These are the activations of a small neural network, seen along a few directions. Each row is one input.
In each table, some parts of the input vary, and every possible input appears once, in random order.
Descriptions start from the smaller parts, as in this example, which fits no table here: values(2) and (point or line(9) or (line(6) and ring(8))).
Shared parts are said once, and a part with two or three values counts as separate values.

Other details of the inputs vary at random and push rows far along two fixed directions, the same in every table; ignore that.

Table:
row 1: [-11 -19 -19  -2 -26  22  -4  36   5  18   5  -6  -2  13  -4]
row 2: [ -6 -21 -29  -3 -22  23 -18  39  -8   7  -3   1  -2  16  -7]
row 3: [-11 -19 -21   2  -9  18   0  31   4  11   3   0  -8  11 -11]
row 4: [-19   5  30   0  61 -13  19 -46  20   9  37  -3  -5 -15 -25]
row 5: [ -4  -5  -5   7   0  10  -7   5   4  22   8 -11   2   4   1]
row 6: [ -9 -18  -7  -4 -40  14   8  16 -23 -22  22  -5  19   4  10]
row 7: [  0 -22 -24  18 -33  -2  -3  32 -27   4  13  -3  14  30  11]
row 8: [ 11   4  10  -3 -35 -11  24  -1 -13 -26 -11   6  11  -4  21]
row 9: [ 10  21  12  -6   3  -1 -10 -16   7  -6 -18  -2  -1 -17   9]
row 10: [ 15  24  17  -3  -7  -2   0 -13  14  -2 -31  -1  -2 -20  15]
row 11: [ -4 -25 -23   8 -34   5 -13  29 -29   2  18  -5  17  28   8]
row 12: [-13  -5  23   9  32 -22  34 -39 -11 -35  34   5   7 -10  -8]
row 13: [ 14  22  15 -25  -9  -6   0 -10  15  -5 -27   9  -7 -14   6]
row 14: [-44 -56 -19  18  14  19   8   9 -32 -14  82 -12  18  21 -24]
row 15: [ -3 -13 -15   4   1   1  -6  18   1  10  -3   3  -7  15  -7]
row 16: [ -6 -17 -22  13  -3  15 -27  19 -11   9   5  -9   3  13   0]
row 17: [-13  10  20   1  61  -8  18 -39  20 -10  16   3 -16 -23 -24]
row 18: [ 13  17   1 -23 -26   9  -4  10   9  -8 -31   8  -6 -12   7]
row 19: [ 12  18   5  -9   9  -1  -9 -10   5 -14 -25   8  -8 -15   0]
row 20: [ 25  14  -1   1 -14 -15 -10   5  -1  12 -37   8  -1   8  15]
row 21: [ 10   9  12   2 -12 -21  17  -9  -6  -7  -2   4   7   3  13]
row 22: [  9  15  26 -11 -30 -10  31 -17  -5 -33  -9   5  12 -21  20]
row 23: [ 10  16  18  -5 -22 -15  19 -10  -2 -10  -4   2   9  -7  16]
row 24: [  7  18   5 -14   0   9  -5  -6   9 -11 -17   3  -6 -20  -1]
row 25: [ 12  21  12 -19 -17   4  11   2  19  -6 -33   8  -9 -20   5]
row 26: [-36 -33 -11  10  44   9   8   3   9  17  53  -6  -9  15 -36]
row 27: [ 15  11  -1   6 -12  -1  -9   6   5   6 -31  -1  -3  -2  15]
row 28: [-19   3  19   2  72 -14  21 -39  18 -12  26   7 -17 -16 -33]
row 29: [ 21  12   0  -8 -15  -9 -17   3  -4  11 -30   6   2   7  12]
row 30: [ 20  25   5  -2   6  -9   0  -7   8 -13 -39  11 -12 -15   7]
row 31: [ -6 -17 -23   0 -22  19 -21  30  -9  24  13  -9   7  20  -1]
row 32: [  7  21  10 -10   1   7   8  -8  17  -8 -21   2  -9 -24   2]
row 33: [ -1 -21 -30  13 -16  15 -33  30 -15  25   3 -11   7  26   5]
row 34: [ -1  -7 -17   3 -14  15 -23  17  -6  20   5 -11   5  11   5]
row 35: [-15   4  27   5  69 -22  17 -46  17  11  32   1  -8  -7 -26]
row 36: [ -8 -17 -17  -4   0   8 -13  17  -2   9   7   0  -4  15 -10]
row 37: [ 14  13   6   4   6 -12  -5  -9   7  15 -19  -1  -3   1   9]
row 38: [-30 -30 -14  31  53   8  -8  -5  -4  10  47 -13  -3  12 -26]
row 39: [ 27  23   7   6   1 -20 -11 -10   2   8 -39   5  -2  -1  17]
row 40: [ 10  19  19 -13 -13 -17  10 -19  -6 -17   1   3  10  -9  13]
Each input here is: ring(5) and (values(2) or ring(6)).
- Changing only the ring(5) part turns row 30 into row 17. The same change can be made to row 15. Which row results? => row 26
- Changing only the ring(5) part turns row 1 into row 36. The same change can be made to row 5. Which row results? => row 33
- Start at row 9 and move only the ring(5) part, one step at a time. The first step leads to row 10. Which rows follow, in order? => row 27, row 38, row 16
- Change only the values(2) part in row 22. List by row number the other rows that result. => row 23
- List by row number the other rows that have the ring(5) part in common with row 18. => row 6, row 9, row 13, row 24, row 31, row 34, row 40

Table:
row 41: [-12 -16 -26  11  -5  16 -13  28 -13  13  26  -6   4  17 -11]
row 42: [-20   0   7 -12  40  15   8 -14  22 -13  12   4 -18 -22 -30]
row 43: [-12 -23 -10  13  -8   5  -4  19   1  41  23 -13   7  25  -2]
row 44: [ -2  -9  -5  12  28 -11   0  -4  -5  13  10   6  -3  14 -15]
row 45: [-13   7  21  -3  27 -11  11 -28  17  18  34 -11   1  -4  -7]
row 46: [-32 -26   4  12  38  18 -15 -29 -20  -3  67 -21  20  -3 -16]
row 47: [-14 -18 -25   0   7  18 -26  23   6  16  10  -9  -9  15 -11]
row 48: [-12 -23 -23  19   0  23  -9  19 -11   7  15 -11   3   8  -4]
row 49: [ -8 -17 -27  10   0   5 -20  23 -14  21  26  -7   4  27  -7]
row 50: [ 23  32  46 -27 -13 -33  17 -53 -12 -49 -20  14  16 -27  25]
row 51: [ 25   5 -29   0 -58   6 -28  47 -16  15 -34   2   7  22  23]
row 52: [-16  -4  16 -21  32   8 -14 -32   3 -10  25  -3   2 -14 -18]
row 53: [ -8  -2  -7  -5  19   3   6  -2  -3  -3  21   4  -4   1 -17]
row 54: [ 15  -1 -31  -8 -53  22 -35  52   2  13 -44  -1  -6  13  17]
row 55: [ 23  50  44 -22 -11 -21  20 -34  27  -4 -32   5  -1 -34  19]
row 56: [ 21  -3 -34  -6 -51  13 -39  51  -1  21 -50   0  -6  23  21]
row 57: [ 34  37  41  -6   7 -54  23 -45   4 -29 -48  22  -2 -15  23]
row 58: [ -9  -4  11  19  47  -3   9 -27   2  -3  10  -2  -4 -11 -13]
row 59: [-34 -20  -3  19  46  23   8 -13   0  -7  51 -13  -1 -12 -28]
row 60: [-13  -3  22   4  33 -12  20 -25  16  20  24  -4  -2  -1 -14]
row 61: [-14 -17 -21  19  -6  29 -10  21 -10   1  18 -14   5   0  -3]
row 62: [ -9 -25 -22  30   7  14 -14  17 -12  17   9 -11   4  17  -2]
row 63: [ 24  38  36 -24  -6 -33  36 -38   6 -50 -36  22  -6 -31  17]
row 64: [ -1   9   9 -17 -19   6  17   1  13   7   3  -3   0  -9   4]
row 65: [ 15  -4 -21   1 -74   8  -2  46 -20 -17 -27   3  11  12  29]
row 66: [ 28  36  27 -22  16 -20   8 -27  27 -14 -67  23 -22 -27   3]
row 67: [-17 -33 -19   8 -13   7  14  22 -18 -15  24   2   4  18  -6]
row 68: [-30 -28  -9  13  63   5 -11  -8  12  21  36  -5 -14  13 -36]
row 69: [ 39  44  30  -8  19 -46   2 -38   8  -1 -49  20  -6 -10  13]
row 70: [-30 -19  -8  10  45  10   8  -6  -4   1  57  -3  -2   3 -35]
row 71: [ -9   5   9  15  45  -7  -7 -32   3   1  24 -13   0  -8  -5]
row 72: [ 34  43  37 -31  -7 -28  -6 -46  -9 -20 -30  14  13 -22  20]
row 73: [ -8  -2  -4  -2  15   7   9   1  -2  -5  18   5  -3  -5 -18]
row 74: [ 12  -1 -30 -12 -56  32 -23  55   3   2 -44   3  -8   3  11]
row 75: [-13 -18 -10   8  -8   4  -5  15   2  36  30 -16   7  23   0]
row 76: [ 22  38  39 -21  -8 -28  39 -35   7 -53 -38  23  -4 -36  15]
row 77: [-11  -9  12  10  33 -28  17 -28  -6 -16  30   2   1   7  -7]
row 78: [ -9 -21   1  14  13 -16  19  -5 -11 -13  15   6   2  13  -6]
row 79: [ 36  47  28 -22   8 -32  15 -34  10 -17 -49  23  -9 -23  10]
row 80: [ 15   4 -13  -6 -72  13 -14  43   1  27 -25  -9  11  14  30]
row 81: [-19 -18 -24   1   2  30 -19  29   7   9  12  -8  -9   5 -17]
row 82: [ 18  -4 -20   1 -64  -5  -9  36 -20 -11 -27   2  10  21  33]
row 83: [ 19  -9 -33  -2 -49  18 -30  55   0  20 -57   5  -8  20  15]
row 84: [-13   2   7   6  38   6   8 -26   4 -13  22  -6  -4 -18 -12]
row 85: [ 21  40  21 -34   8  -8   6 -23  28 -23 -52  18 -21 -34   3]
row 86: [-23 -21 -10  17  56 -10  -7 -13  -7  19  56  -7  -1  22 -28]
row 87: [-11 -24   0  12  10  -9  24  -1 -12 -18  14   9   1   9 -10]
row 88: [ 26  -6 -31   3 -55   7 -15  51 -18  15 -45  11   2  25  17]
row 89: [ 27   5 -24  14 -49   4 -33  32 -15  16 -42  -8   8  17  35]
row 90: [-14   1  33 -17   9  -1   7 -38   1   4  41 -11  19 -13  -3]
row 91: [-11 -11   8   3   8   2  19  -2  10  20  16  -3   0   3 -10]
row 92: [-20 -27 -15   9 -16  12  16  22 -16 -22  30  -1   6   8  -6]
row 93: [-13  -6   8  -5   5   5  18  -4  12  15  23  -5   0  -2  -9]
row 94: [ 28   2 -21  19 -43   3 -29  31 -14  19 -48  -5   7  17  32]
row 95: [ 24  51  46 -27 -12 -20  29 -35  28 -11 -36   9  -3 -39  17]
row 96: [-13  -9  -7  -9  27  13  -2   1  15   0   2   4 -17  -5 -22]
row 97: [  4  11   0  12  -2   9 -10  -2  -1  -4  -6  -9   3 -12   9]
row 98: [-12 -10   5   8  10 -13  14 -10  -8 -21  26   0   4   3  -3]
row 99: [-11 -15 -20  23   0  18 -22  16 -10  11  18 -18   7   9   2]
row 100: [-17  -2  11  -8  -1  14  23  -2  14   7  26  -6   1 -12 -11]
- What is each input in this table made of? => values(5) and (point or ring(11))
- Changing only the values(5) part turns row 60 into row 62. The same change can be made to row 45. Which row results? => row 71
- Change only the ring(11) part in row 68. List by row number the other rows that result. => row 42, row 47, row 54, row 56, row 66, row 74, row 81, row 83, row 85, row 96
- Change only the values(5) part in row 91. List by row number the other rows that result. => row 58, row 66, row 87, row 88
- List by row number the other rows that have the values(5) part in common with row 57. => row 50, row 63, row 65, row 67, row 76, row 77, row 78, row 82, row 87, row 92, row 98

Table:
row 101: [ -1   7  15  -9  -2  -7  22 -13   5 -10   5   3   1 -10   1]
row 102: [  9  -7 -18   7 -46   8   2  37 -11   3 -17   1   5  13  15]
row 103: [-30 -20  -6  21  39   9   4  -9  -5   6  59 -15   4   4 -22]
row 104: [ -2 -21 -27   3 -51  28 -20  41 -18   4  -3 -10  12  14  14]
row 105: [ 16  34  46 -17  18 -31  20 -50  17 -10 -17   9   0 -24   8]
row 106: [-2  2 -2 -1 -3  4 -7 -1 -4 11 16 -7  7  2  1]
row 107: [ -6 -13  -4  13 -13   3   4  11  -5   5   9  -7   6   9   6]
row 108: [ -6   2  22  -4   7  -8  17 -23   6  -5  12  -3   5 -10   2]
row 109: [-20 -21  -6  10  27   0   9  -4  -6  -8  33  -1  -2   8 -18]
row 110: [-16 -19 -10  11  23   5 -14   0  -7   7  27  -7   2  12 -13]
row 111: [ 29  28  13 -20 -37 -15   9   0   4  -5 -41  12   2  -8  23]
row 112: [-10  -7 -14  -3  11  20 -19  17  15  27   2  -6 -11   5 -16]
row 113: [-29 -10  11  13  74  -9   5 -39   4   8  64 -10  -2   0 -32]
row 114: [-10  -6   3  -6  -5   5  16  -2  -3 -17  16   1   2  -6  -4]
row 115: [  2  18  10   1  37  -1   1 -16  25   7 -16   3 -18 -18 -13]
row 116: [ 6  2  2  6  8 -5 -9 -9 -6 -6 -9  1  1 -1  4]
row 117: [ 20  11 -11  -7 -62  12 -12  28  -9   4 -29  -5  11   2  31]
row 118: [ 19  21  11   0 -12  -8   0 -10  -1 -15 -32   5   1 -14  18]
row 119: [  1   4   4 -11  -3   1   3  -5  -2 -11  -1   5   0  -6  -1]
row 120: [-16 -24 -30   4 -12  37 -21  42   8  27   6 -12  -6  13 -12]
row 121: [ 21   7 -27  -5 -32  14 -34  42  10  29 -51   2 -12  13  12]
row 122: [ 21  23  14 -10  -5 -23   8 -11   5  -3 -27  12  -3  -4  10]
row 123: [ 11  33  39 -22  18 -20  24 -47  14 -34 -17  12  -5 -35   3]
row 124: [ 13  22  20 -18  -7 -15  12 -17   5 -19 -18  12  -1 -15   6]
row 125: [-5 -5  0 -1  2  6 -9 -2 -6  1 12 -4  6  0 -3]
row 126: [  6  14  12   5  22 -13   1 -24   0  -1   1   0   1  -7   1]
row 127: [-26 -31  -9  15  23   3  -2   2  -4  19  45 -11   4  21 -17]
row 128: [  5  16  18  -4   8 -15  21 -18   4 -24  -8  10  -3 -16   1]
row 129: [ -3  -6   7  10  16 -11   6 -14  -1   4   8  -2   2   5  -1]
row 130: [ 19  26   8  -6  21  -9 -11 -12  23  10 -44   8 -18 -13   0]
row 131: [ 25  10  -9  -6 -38  -3  -9  18  -9 -12 -47  10   0   2  22]
row 132: [-26 -23  -6   7  33   0   5  -4  -4  -3  45  -2  -2  11 -25]
row 133: [-12 -38 -38  18 -25  19  -7  47 -20  19  20  -7   6  33  -4]
row 134: [-11 -21 -19  10 -13  17  -1  24 -12  -6  12  -3   3   9  -4]
row 135: [  8  -6 -17  -3 -24   4 -13  23 -10  -1 -16   4   0  12   7]
- Changing only one part turns row 118 into row 104. The same change can be made to row 102. Which row results? => row 101
- What is each input in this table made of? => ring(5) and (point or ring(6))
